Each row below holds a small network's activations on one input, seen along a few directions.
Each table varies a few parts of the input and shows all the possible inputs, shuffled.
A made-up example of a description, with smaller parts first: one of 2 separate values, together with either a single point or one of 9 places around a ring or (one of 4 places along a line, together with one of 8 places around a ring).
Shared parts are said once, and a part with two or three values counts as separate values.
In the rows, 128 means zero.

Other details of the inputs vary at random and push rows far along two fixed directions, the same in every table; ignore that.

Table:
row 1: [129 67 105 119 83 131 108 171 183 111 95 132 172 205 107]
row 2: [83 63 60 75 76 160 70 85 208 105 136 116 125 207 186]
row 3: [130 162 149 137 160 106 156 112 82 137 159 115 120 73 129]
row 4: [109 143 114 101 135 163 120 78 128 133 144 122 83 118 183]
row 5: [153 143 158 166 150 112 167 176 102 143 99 138 150 107 73]
row 6: [148 181 161 125 133 125 116 121 78 133 114 127 114 71 149]
row 7: [136 128 138 150 141 117 150 135 128 129 131 124 138 114 123]
row 8: [158 120 149 171 141 104 165 187 110 138 107 139 146 143 47]
row 9: [104 141 110 102 132 155 124 75 131 132 147 124 92 108 183]
row 10: [100 143 115 106 133 149 128 72 131 126 148 122 97 112 187]
row 11: [139 158 151 137 152 127 146 115 82 142 146 123 92 89 123]
row 12: [63 87 57 52 108 175 106 53 185 111 158 120 106 204 196]
row 13: [104 180 117 79 125 166 76 43 103 131 143 123 74 90 220]
row 14: [107 129 109 109 130 142 133 90 126 124 152 123 106 122 147]
row 15: [139 57 114 126 96 109 93 225 197 101 86 167 198 226 64]
row 16: [149 144 160 157 152 111 165 157 88 137 125 127 140 96 72]
row 17: [156 171 159 134 133 113 114 118 87 132 134 118 117 60 155]
row 18: [126 54 85 134 101 140 134 177 205 125 90 148 158 242 86]
row 19: [98 145 115 93 140 152 130 76 127 134 147 121 102 120 185]
row 20: [106 143 125 107 139 152 131 82 123 129 140 121 101 114 175]
row 21: [140 61 100 121 80 129 106 181 201 111 87 140 185 223 96]
row 22: [137 55 105 137 80 119 119 206 190 110 73 141 195 227 70]
row 23: [160 132 156 175 144 96 166 174 102 139 126 133 135 112 63]
row 24: [106 76 76 105 108 152 117 111 195 119 132 127 133 189 152]
row 25: [102 164 122 82 115 154 89 51 101 123 153 112 74 77 227]
row 26: [144 167 152 147 156 123 144 113 90 142 146 118 98 63 145]
row 27: [109 83 94 118 115 135 143 152 183 124 103 140 164 209 110]
row 28: [140 171 157 126 133 120 112 102 77 131 143 110 102 51 173]
row 29: [147 133 156 165 151 92 180 188 100 135 109 135 172 128 46]
row 30: [73 68 44 67 94 181 101 77 202 105 136 130 104 235 169]
row 31: [105 37 58 108 93 142 122 136 218 106 130 130 160 238 108]
row 32: [156 144 159 161 149 119 154 156 103 148 118 133 121 105 100]
row 33: [123 155 122 109 117 141 89 84 124 129 139 126 108 104 178]
row 34: [98 170 108 81 144 171 100 16 107 140 180 111 31 74 252]
row 35: [117 133 111 111 136 141 122 78 118 131 165 116 78 115 168]
row 36: [169 153 167 159 124 97 132 169 101 131 108 132 153 88 100]
row 37: [135 137 144 140 122 124 109 138 122 136 116 126 142 120 115]
row 38: [167 145 186 152 143 89 113 205 98 124 113 152 160 92 78]
row 39: [133 170 153 139 162 113 153 110 88 144 150 118 116 63 150]
row 40: [155 147 167 177 154 87 179 182 103 144 115 134 166 95 73]
row 41: [155 142 173 173 154 96 177 175 87 132 119 127 157 101 55]
row 42: [97 155 125 84 119 157 87 60 108 128 146 109 82 94 202]
row 43: [93 67 66 93 102 159 123 117 189 111 120 134 138 223 122]
row 44: [128 171 156 139 156 130 153 114 85 137 124 127 111 81 137]
row 45: [135 138 135 141 140 134 146 140 119 136 113 134 120 125 115]
row 46: [90 78 69 93 81 155 75 98 206 114 126 129 138 206 163]
row 47: [148 118 151 173 138 93 173 178 118 124 120 131 168 129 53]
row 48: [137 171 156 137 157 128 150 111 72 137 147 119 95 71 123]
row 49: [142 144 140 147 147 115 148 126 100 131 150 118 113 93 113]
row 50: [120 166 135 118 132 134 91 75 103 136 152 112 98 73 182]
row 51: [169 115 164 157 132 81 108 215 129 117 117 151 177 119 73]
row 52: [151 147 168 173 155 97 178 175 83 131 111 131 154 104 54]
row 53: [141 149 161 148 128 111 127 157 94 134 103 124 140 98 98]
row 54: [131 125 134 145 140 112 152 129 118 122 144 119 137 118 109]
row 55: [191 132 172 196 130 76 138 214 115 137 98 135 192 109 42]
row 56: [130 143 131 136 137 134 140 117 122 135 135 128 107 106 141]
row 57: [77 82 60 73 81 174 66 81 203 113 119 130 124 219 179]
row 58: [153 146 162 160 151 116 162 162 101 144 113 131 142 95 88]
row 59: [103 43 60 109 89 146 123 138 218 105 126 135 149 244 107]
row 60: [147 63 105 142 86 121 107 195 202 118 84 145 200 226 67]
row 61: [71 175 104 63 145 161 116 7 97 127 191 108 54 79 238]
row 62: [135 163 160 115 139 112 90 133 97 121 145 145 114 71 154]
row 63: [143 162 152 149 150 123 146 120 95 147 137 129 95 79 138]
row 64: [153 135 166 168 123 92 136 180 106 133 107 125 160 98 76]
Each input here is: one of 4 places along a line, together with either a single point or one of 5 places around a ring or (one of 2 separate values, together with one of 5 places along a line).
Q: Changing only the place on the line of 4 turns row 49 into row 48. The same change can be made to row 31. Which row results?
A: row 16
Q: Changing only the place on the line of 4 turns row 55 into row 33. The same change can be made to row 24. Which row results?
A: row 9
Q: Change only the place on the ring of 5 in row 36. List by row number the other rows that result.
A: row 25, row 33, row 46, row 64
Q: Change only the place on the ring of 5 in row 60. List by row number the other rows that result.
A: row 1, row 21, row 37, row 42
Q: Change only the place on the line of 4 in row 15. List by row number the other rows that result.
A: row 38, row 51, row 62
Q: Change only the choice among 2 separate values in row 9. List by row number the other rows that result.
A: row 14
